Each row below holds a small network's activations on one input, seen along a few directions.
In each table, some parts of the input vary, and every possible input appears once, in random order.
A made-up example of a description, with smaller parts first: one of 2 separate values, together with either a single point or one of 9 places along a line or (one of 5 places around a ring, together with one of 6 places along a line).
Shared parts are said once, and a part with two or three values counts as separate values.
In the rows, 128 means zero.

Other details of the inputs shift rows strongly along three fixed directions, in all tables alike. That doesn't count.

A family of inputs:
R1: [147 134 149 77 109 139 116 130 105 79 156]
R2: [127 163 103 175 123 147 201 113 129 131 71]
R3: [139 117 109 156 128 106 140 150 157 63 112]
R4: [155 102 154 117 134 93 67 158 155 137 177]
R5: [143 104 113 138 163 122 63 160 136 167 122]
R6: [129 111 118 168 137 97 163 147 132 66 129]
R7: [104 145 147 99 101 139 119 125 128 102 165]
R8: [73 140 127 105 146 173 127 73 118 189 99]
R9: [137 137 153 46 97 154 160 119 115 139 168]
R10: [140 143 152 105 102 150 129 134 124 73 157]
R11: [166 133 116 123 146 128 144 191 118 38 126]
R12: [62 162 131 122 115 148 169 63 146 143 90]
R13: [119 156 114 166 156 134 188 132 105 115 73]
R14: [142 82 100 147 161 107 117 133 113 214 145]
R15: [72 141 89 196 137 124 129 100 161 102 80]
R16: [145 89 128 143 128 102 48 152 134 153 170]
R17: [142 165 137 156 112 123 130 163 141 61 131]
R18: [100 129 126 123 116 154 150 78 146 168 94]
R19: [77 141 127 125 120 164 132 52 110 160 93]
R20: [157 76 117 88 124 124 81 148 137 165 185]
R21: [163 142 164 62 99 132 106 158 149 131 153]
R22: [134 119 101 165 142 127 121 154 120 63 91]
R23: [164 159 87 174 119 121 146 176 147 61 93]
R24: [86 188 139 107 117 162 101 97 124 145 78]
R25: [131 92 145 138 131 110 110 108 109 196 163]
R26: [143 110 104 135 151 132 61 145 145 188 139]
R27: [160 131 165 88 121 114 151 133 83 123 159]
R28: [143 156 114 162 123 128 113 139 125 80 90]
R29: [143 61 93 224 154 110 117 144 132 110 126]
R30: [164 137 110 112 132 134 183 176 104 65 150]
R31: [145 64 121 161 147 98 114 121 144 214 125]
R32: [143 73 150 123 152 80 114 116 141 207 163]
R33: [132 53 76 212 173 98 111 148 116 120 86]
R34: [156 157 169 81 113 113 112 140 156 106 148]
R35: [129 136 176 91 113 111 150 128 107 149 187]
R36: [62 186 145 132 120 127 173 67 125 164 100]
R37: [147 139 156 47 94 146 138 141 141 105 157]
R38: [145 159 169 79 122 127 176 139 83 105 128]
R39: [74 143 84 139 135 175 109 88 140 177 96]
R40: [78 144 145 113 107 147 141 82 120 147 145]
Description of these inputs: one of 4 places along a line, together with one of 10 places around a ring.
Changing only the place on the line of 4 turns R19 into R27. The same change can be made to R30. Which row results?
Answer: R14
A walk changes only the place on the ring of 10. It starts at R24 and steps to R5. List the rest of the walk in order.
Answer: R26, R23, R21, R34, R4, R17, R16, R28
Which other rows does R36 become when the place on the line of 4 takes its other values? List them by row number.
Answer: R4, R6, R15
A walk changes only the place on the ring of 10. It starts at R7 and steps to R10. List the rest of the walk in order.
Answer: R1, R22, R11, R39, R20, R37, R3, R15
